A small network was shown many inputs. Here are its activations along a few directions, one row for each input.
In each table, some parts of the input vary, and every possible input appears once, in random order.
Descriptions start from the smaller parts, as in this example, which fits no table here: one of 2 separate values, together with either a single point or one of 9 places along a line or (one of 6 places along a line, together with one of 8 places around a ring).
Shared parts are said once, and a part with two or three values counts as separate values.

Other details of the inputs vary at random and push rows far along three fixed directions, the same in every table; ignore that.

Table:
row 1: [ -3   7  13  18  -1   7   6 -20  -1  -9   4  -4]
row 2: [  1  -5 -14 -22 -13   1   0   3  -4  -7 -13   6]
row 3: [ -2   2   1 -21  -8   9  -4  30   0  -9  -8  -2]
row 4: [  6  -6  21  17   2 -20   4 -15 -17  19   2 -10]
row 5: [ -9  23   6  33  -6   7  10  -8  -5 -12   1  -8]
row 6: [-12   7  25  22  11  25  -3 -17  23  -9  -4 -16]
row 7: [  5   6  20  10   5  -9   4 -19 -23   7   2  14]
row 8: [  1   5   4   9   1 -10  -2 -12 -15  -3   6  11]
row 9: [ -3   2 -25 -11  -2  -8  -1  14  -1  -5  -7   7]
row 10: [  3   9   7   9   6 -12  -2  -9 -17  -1   6  12]
row 11: [ -3   1  -7  -1   5  -9  -3  -1 -11   1   1  11]
row 12: [15 -4 -5  3  5 -6 10 -1  0 12 27 -2]
row 13: [-20  17   2  36  -9  27  12 -16  22 -36   4 -27]
row 14: [ 10  16  -3  11   6 -14   5   0  -9  -4   4   7]
row 15: [  7  11   0  -7   0  -6   5   5 -10   0 -11  10]
row 16: [ -1 -12  18  13  -3  -4   6 -10 -11  21  21  10]
row 17: [-12   3  -9  -9  -4  33  -6  11  42 -21 -20 -24]
row 18: [-17 -17  50 -13  34   7 -28  -1  26  19 -21 -19]
row 19: [  2 -11  -7 -14 -11 -12   2   7  -2  -1 -13 -16]
row 20: [ 15  -3 -21 -15 -10   1   8  14  11  -4  16  -9]
row 21: [  7  10   3  17  15 -15   4  -4 -11   6   6  10]
row 22: [ -2   3 -23 -10  -7  -4   0  15  -2   2 -13   5]
row 23: [19  1  7  5 -2  0 14 -2 -1 17 18 -5]
row 24: [  1 -17  42 -23  41  -2 -26 -15   1  28  -9  22]
row 25: [ -5  -1 -22 -13 -10  -2  -3  13  -5   2 -11   6]
row 26: [ -5   0 -19  -6 -15   1   0  29  -7  -2   0  -3]
row 27: [  9  -7 -22  -7   3  -6   4   1   6   1   2   4]
row 28: [ 11  -7 -23 -15  -5  -5   0   3   6  -6  -4   4]
row 29: [  4  -8  16   2 -11  -3  11  -8 -11   6  17   8]
row 30: [ 11 -28  16 -53  22 -18 -26  14   8  23 -25   2]
row 31: [-29   3   3  38  -3   4   0 -11  14 -24  11 -39]
row 32: [-16  -3  18 -37  14  26 -25  17  26  -2 -34  -2]
row 33: [  3  12   9   6  -1  -7   5  -9 -19   0  -1  11]
row 34: [-11   3  35  16  16  20  -9 -20  15   0  -5  -8]
row 35: [  7  -3  -3  15   3  -5   6 -14  -3  11   5   4]
row 36: [  5  -6  10  15  15 -12   0 -22 -12  12  13  12]
row 37: [  1 -13  -6 -13 -24   3   6   9   0   6   7   3]
row 38: [  6 -10 -15  -3   6  -5   1  -5   2   3   2   5]
row 39: [  2 -15  -7 -18 -15  -1   0   9   2  -2  11   6]
row 40: [ -1  -8 -24  -5 -11   1   0   1   1   2  -5   0]
row 41: [ -1  -1 -12 -12 -12   0  -2   4  -7   1 -12   5]
row 42: [ -6  -3 -19  -4 -10  -3  -2   3  -8   1  -5   5]
row 43: [21  3  5  1 -3 -2 18 -2 -4  8 20 -3]
row 44: [  1   1   0   7  -1  -7  -2 -15 -13  -4   8   7]
row 45: [  6  12   3   6   7 -12   0  -2 -11  -2   2  11]
row 46: [ 10  11 -23  32 -12  -8  19 -14  -6 -16  20  -5]
row 47: [  9  11 -16 -16  -5  -4   6  16   0  -6 -16   5]
row 48: [  4  -3  38 -19  31  19 -12  -6  27   6 -18   0]
row 49: [13 -3 -6  8  7 -6  6 -7 -1 14  2  5]
row 50: [  1   1   7  12   5 -10   1   9 -20   4  17   6]
row 51: [ -6  -4 -19  -6  -5  -7  -4   1  -7  -4   0   8]
row 52: [ 11  -7 -23 -14 -11   3   8  17  11  11  10  -8]
row 53: [  7  -1  -3   7  -1  -9   2 -15  -9  -1   7   8]
row 54: [  8  10 -13  -8  -5  -3   4  14  -1   2 -14   3]
row 55: [-14  15  13  17  16  14  -6   3  18  -5  -9  -9]
row 56: [  3   1  -8 -10  -7  -4  -4  25 -10  -8   5   3]
row 57: [-37  -4 -28   6 -30  30   0  15  34 -41  14 -31]
row 58: [  5   6  16  11  -4  -2   3  11 -20   9   7   4]
row 59: [ -5  -7  -7 -22  -8  11  -9   5   6  -1 -18   1]
row 60: [-28   5  21  24   7  24 -10 -15  16 -10  -1 -13]
Description of these inputs: one of 5 places around a ring, together with either one of 4 separate values or one of 8 places along a line.
- Changing only the place on the ring of 5 turns row 17 into row 27. The same change can be made to row 32. Which row results? => row 11
- Changing only the place on the ring of 5 turns row 24 into row 60. The same change can be made to row 12. Which row results? => row 52
- Change only the place on the ring of 5 in row 39. List by row number the other rows that result. => row 16, row 29, row 37, row 57
- List by row number the other rows that have the place on the ring of 5 in common with row 48. => row 1, row 2, row 3, row 7, row 13, row 15, row 19, row 29, row 33, row 43, row 47
- Change only the choice among 4 separate values in row 4. List by row number the other rows that result. => row 23, row 37, row 58
- Change only the choice among 4 separate values in row 30. List by row number the other rows that result. => row 20, row 39, row 56
- A walk changes only the place on the ring of 5. It starts at row 22 and steps to row 9. List the rest of the walk in order. => row 45, row 15, row 5

Table:
row 61: [ 28 -16   6  -9  10 -18   2 -13 -10  26   4  16]
row 62: [  9  -5   3   7   7  -6   7 -11   2  11   7  -1]
row 63: [-12   0  34  -4  27  12 -17 -14   6  -4  -8  11]
row 64: [  8  10   0  14  -1 -18   8   6 -22   4  12   9]
row 65: [ 11  -7 -16   6 -12 -21   7 -11 -27  19   9  18]
row 66: [ -3   5  32  -1  28  11 -17 -12  13   0 -18   4]
row 67: [-15   6 -18  38 -19   2  13 -16  -6 -18  15  -4]
row 68: [ 26  -7  -5 -12   1  -6   2   3  -1  10   1  10]
row 69: [  3   1 -13 -11  -2   6 -10   3  10 -11 -20   1]
row 70: [-23  -6   6  -8   8  13 -21  10  25 -12 -12 -16]
row 71: [ 18  -9   2 -15   6  -6   2   6 -10  18   8  21]
row 72: [-12   3  23 -13  15  21 -11   3  19 -10  -7   5]
row 73: [-23   4  -1 -11  -9  19  -9  10  17 -27 -22 -20]
row 74: [ 23  -5   7 -33  16  -6  -7   9   3  18 -19  23]
row 75: [-11 -11  30  -8  17  16 -14 -10  20   2   2  -6]
row 76: [ -6  12  22  -5  20  17  -8   3  24  -5 -13  -4]
row 77: [ 23  -5 -17   5  -3 -22  16 -10 -16  18  13   7]
row 78: [ -7   4 -22  12 -10  -1   5  -8   8 -13  -3 -11]
row 79: [ -3  15  21  24  20   2  -1 -19  -4  -1  -1  -2]
row 80: [ -4  -4  38  -9  21  17 -14  -5  15   4   4  -1]
row 81: [ 10 -15 -12 -42  -4   7  -9  26   9  12 -11  10]
row 82: [ -5   3  18  36  -5   0  15 -17  -8   3  16 -12]
row 83: [-10  11 -10  35   1  -1  11 -20   0 -11   9 -15]
row 84: [  1  -4  20 -19  15   4 -19   2  -6  16 -18  11]
row 85: [-15   3  22  26  14  -6  -7 -15  -2   3   8  -4]
row 86: [ 14  -8  -4 -10  12 -18  -2 -10  -7  22  -8  12]
row 87: [ -2  13  36  20  13   4  -1 -18  -8   1  13   8]
row 88: [  3  -3 -17 -32 -13   5  -4  26   2   6 -16   6]
row 89: [ -6  17  19  30  -7   0  16 -10 -11 -11   9  -8]
row 90: [ -4   4  16  12  -6   7   6  -2   4  -9   7 -13]
row 91: [-24 -10   6 -13   5  20 -16  -2  27 -18 -11  -6]
row 92: [  7  -3 -16 -30  -3  -9  -5  31  -1   4 -11   9]
row 93: [-24   4 -10  -8  -4  28 -12  10  21 -27 -15  -7]
row 94: [ 16 -12 -14   4 -10 -17  13  -7 -22  19  19  18]
row 95: [-10  -4  -9  -4  -5  20  -2   3  33 -17  -7 -20]
row 96: [-10  20 -11  36 -14  -3  14   5 -10 -20  17 -11]
row 97: [ -9   6  15  -8  20  16 -16  -2  19  -8 -20  -5]
row 98: [ -5   0  39  -4  18  19 -12   2  15  10   0  -5]
row 99: [-11   4  13  -1  -3  19  -4   4  16 -13   5 -18]
row 100: [ 10 -10  18   7   9  -7   2 -15 -13  25  15  12]
row 101: [ -2  -1   4 -21   8  10  -5  15   9   2 -10  14]
row 102: [ -8 -12   3 -23   0   1 -13   0   4   6 -13  -1]
row 103: [ 13  -5  22   2  11  -8   4 -11 -12  14  18  18]
row 104: [-21  10  -9   9 -14  14  -3   0   2 -27  -4 -16]
row 105: [ -1   2  25   2  18   3 -12 -10 -10  12  -5  15]
row 106: [  0   4  -9   3 -14  -6   5   6 -17  -2  -9   1]
row 107: [  2   3  13   6  14 -14  -8  -2 -17   8  -1  10]
row 108: [  8  -2 -14  15  -6 -11   6 -17  -7  -1   0   3]
row 109: [ -3  19  17  37  -1   4  10 -15 -13  -1  20   4]
row 110: [  4   2  15   3   8  -8  -5 -15 -19   6   1  15]
row 111: [  3  -5  19   8   7 -13  -2 -18 -19  25   3  12]
row 112: [  5 -10 -21 -29  -8  -1  -5  33   6  -3  -6  -4]
row 113: [ -4   3 -14 -27 -14   7  -2  19   6  -9 -11  -2]
row 114: [ -4  19  22  36  -4   1  15  -8 -12  -1   9  -4]
row 115: [ -9  21 -24  19 -10  10  15   5  10 -23   3 -15]
row 116: [ 21  -2 -26 -18 -11  -8  10  13   0   6   1   4]
row 117: [-15   0  -4  14 -15  15   2   0  10  -9   7 -20]
row 118: [ 4  6  9 19  2 -7  5  1 -7  4 21 -3]
row 119: [  8  -4  -6  19  -5 -19   9  -6 -18  10  23   0]
row 120: [-10   5 -44  -1 -25  -8   1  19  -8 -25  -4  -8]
row 121: [  6 -14 -33 -16 -18 -15   3  19  -5   1   3  -5]
row 122: [ -1   4  -4   0   4 -11  -8   7 -11  -2  -3   4]
row 123: [-19  -8  -3  -9 -14  19  -2  10  25 -20  -9 -27]
row 124: [ 15  -9 -10  -5   1 -15   2 -10  -7  13  -6  12]
row 125: [ 18   2 -50 -13 -24  -8  17  18  -3  -4   5  -3]
row 126: [ -4  13  -4  35 -22   6  21   0  -6 -14  16 -19]
row 127: [ -2 -11 -17 -14 -18 -11   3   3  -6  -1 -11  -2]
row 128: [ -7  -1   7  29  -4   3  11 -22  -3 -10  25  -4]
row 129: [ -7   1 -12  -1  -9   5   2  21  10 -13   7 -13]
row 130: [  3  -6 -29   5 -14 -26   6   3 -20   3   6   3]
row 131: [ 19  -1   2 -12  21 -18  -2  -6 -19  19 -10  19]
row 132: [  9 -13  12 -19  25   1  -8  -3  12  19  -5   0]
row 133: [ -7  13  20  -5  22  18  -7   4  24  -4 -13  -6]
row 134: [ 13   7 -41 -17 -23  -4  11  18   1 -11  -8   4]
row 135: [ -8  -5  -9   5 -18   6   7  -4   1 -10  11 -16]
row 136: [ 26  -5   4 -14  18 -14   6   0 -10  24   5  13]
row 137: [ -4  -4  -9   5 -16  -8   6  -2  -8   5  -5  -3]
row 138: [ 23  -1 -18 -10  -8  -8  10   6  -4   6   5   6]
row 139: [  1 -20  -7 -39   1  -6 -15   4   4  12 -17  13]
row 140: [-18   1 -24  18 -20   4   7   9  12 -22  12 -24]
- Describe the family of inputs behind these rows. => one of 5 places around a ring, together with either one of 3 separate values or one of 5 places along a line or (one of 2 separate values, together with one of 4 places along a line)
- Changing only the place on the ring of 5 turns row 108 into row 61. The same change can be made to row 91. Which row results? => row 128
- Changing only the place on the ring of 5 turns row 66 into row 95. The same change can be made to row 105. Which row results? => row 100
- Changing only the place on the ring of 5 turns row 98 into row 84. The same change can be made to row 90. Which row results? => row 73
- Change only the place on the line of 5 in row 133. List by row number the other rows that result. => row 74, row 76, row 115, row 134
- Change only the choice among 3 separate values in row 64. List by row number the other rows that result. => row 92, row 96
- A walk changes only the place on the ring of 5. It starts at row 101 and steps to row 93. List the rest of the walk in order. => row 67, row 94, row 71
- Change only the place on the line of 4 in row 91. List by row number the other rows that result. => row 102, row 127, row 139
- A walk changes only the place on the line of 4. It starts at row 72 and steps to row 87. List the rest of the walk in order. => row 113, row 89

Table:
row 141: [ -8   0  41 -13  27  18 -15  10  24   5 -13 -19]
row 142: [ 21  -9  -2 -10  14 -16   4 -11  -7  29  -5  16]
row 143: [-11  11 -16 -18 -14  12  -4  26   1 -20 -17  -4]
row 144: [ 23  -6 -23  -1 -13 -13  14 -14 -13  13   7  11]
row 145: [ 20  -5  13  -9   8 -11   1   6 -20  25  15  16]
row 146: [  1  -2 -13 -25   0  23  -9  25  30 -15  -9  -6]
row 147: [ 17  -4  -7  -6 -12 -14  15   6 -24  10  23  15]
row 148: [ -9 -21  -4 -25   5  13 -18   7  19  -2 -10  -2]
row 149: [  2  -4  -8  -6  -1 -15  -7  -8 -20   6 -13  17]
row 150: [ -8  -7  28 -17  30  24 -24  -6  34   2  -9  -2]
row 151: [ 15   4 -27  -8  -3 -11   6  19   4  -7  -1  -5]
row 152: [  9  -9 -15   1 -16 -22  11   4 -20  19   6   6]
row 153: [-16  25 -16  46  -9  17  16   2  17 -33  19 -24]
row 154: [  3   7  43  14  18  21   3 -17  16   0   8  -2]
row 155: [ 19  -7  -3 -11  19 -24  -4  -7  -6  20   0   9]
row 156: [  8 -16   1  -3  15 -21  -5  -8 -16  25   4  16]
row 157: [ 18  -8 -20  -2  -8 -17  12 -14 -15   7  18  18]
row 158: [-14  -9 -23 -13 -14  -3  -8  24  14 -15  -6 -20]
row 159: [  0   7  11 -17   6  -2  -5  14 -11   6 -12  13]
row 160: [-16   6  -1  -2   3  18  -5  23  19 -13   1 -17]
row 161: [-17  -8 -32  -9 -30  12  -4  23  13 -21   3 -16]
row 162: [ 22  -2  -9  -6 -16 -10  14   7 -22  19  12   9]
row 163: [-15   4 -11  49 -29   6  23 -30  -6 -23  27 -18]
row 164: [ -6  14 -25 -14 -10  11   1  22  12 -24 -21   0]
row 165: [ -2  25  -1  44  -1  -9  10 -32 -19 -10  10   6]
row 166: [  4   5 -25 -13  -9  12   6  21  22  -8 -12 -10]
row 167: [-35  19   4  31 -16  17  -4  -2   7 -35  -3 -20]
row 168: [  1  -2  51  23  24 -12  -5 -21  -9  22   8  -6]
row 169: [-19  -6   4 -31  -1   9 -20  22  12  -6 -30   2]
row 170: [  9  -9  10 -30  -4   7   2  13   2  12   0   6]
row 171: [ 10  -3  34   4  42  -9 -10 -21   0  29   4  17]
row 172: [ -6  11  37  10  28  22  -7  -3  34  -8 -11 -22]
row 173: [  1 -14  -3 -19 -14   4  -5  10   3   9  -3  -2]
row 174: [-22  13   0  39  -7   6   1 -21 -11 -24   1  -8]
row 175: [14  6  4  8 -3  9 10 -2  4  2  6  0]
row 176: [ -1 -12 -25  -4 -11  -7   3   0  -1   6  -5  -4]
row 177: [ -6   8  45  13  31   4 -10  -1   7   4   8 -13]
row 178: [ 15 -16 -17   1 -15 -16  10 -13 -21  17   7  10]
row 179: [ 14  22   0  21   0 -14  12  -9 -24   0   4  17]
row 180: [ -8   1 -15  -7 -18  -8  -4  12 -16  -8 -11   6]
row 181: [ -5  -8 -19  -5 -10 -11  -1  16  -5   4   5  -1]
row 182: [-16 -14 -18 -20 -23  10  -3  19  14 -16   4  -8]
row 183: [ -1 -21   4 -16   4  -2  -7  -8   0   7   5  10]
row 184: [  8  10   1 -12  -3 -13   0  10 -23   9  -6  16]
row 185: [ 12  -9  -7 -24  11  -7  -6   0  13  11 -18  -4]
row 186: [  0   7  41  13  24  19  -3 -12  15  -4  14   2]
row 187: [  1  -9  41  17  36 -16 -13 -24  -7  20   6   1]
row 188: [-12   8 -28 -14  -7   9  -6   6  12 -20 -23   0]
row 189: [ 21  12 -17  -4  -5 -16  10   5 -25   3  -6  23]
row 190: [ -1 -19   8 -26 -10   3  -3   6   4  10  -3   4]
row 191: [-18   9  40   9  21  28  -8   5  26  -1  -3 -20]
row 192: [ -1   4  -2  24  -3 -19   6 -21 -31   3   1  15]
row 193: [-13   9 -16  56 -20  -6  19 -25  -7 -22  17 -31]
row 194: [-13  27 -14  48 -11   3  13 -26 -12 -28   9  -6]
row 195: [ 11 -14  -2 -27   1   4  -1  -8  12   9  -6   9]
- Describe the family of inputs behind these rows. => one of 5 places around a ring, together with either one of 3 separate values or (one of 2 separate values, together with one of 4 places along a line)
- Changing only the place on the ring of 5 turns row 153 into row 156. The same change can be made to row 179. Which row results? => row 149
- Changing only the place on the ring of 5 turns row 177 into row 187. The same change can be made to row 162. Which row results? => row 178
- List by row number the other rows that have the place on the ring of 5 in common with row 155. => row 142, row 144, row 150, row 157, row 165, row 171, row 185, row 188, row 194, row 195
- Change only the place on the ring of 5 in row 183. List by row number the other rows that result. => row 147, row 157, row 182, row 186
- Change only the place on the line of 4 in row 158. List by row number the other rows that result. => row 161, row 181, row 182
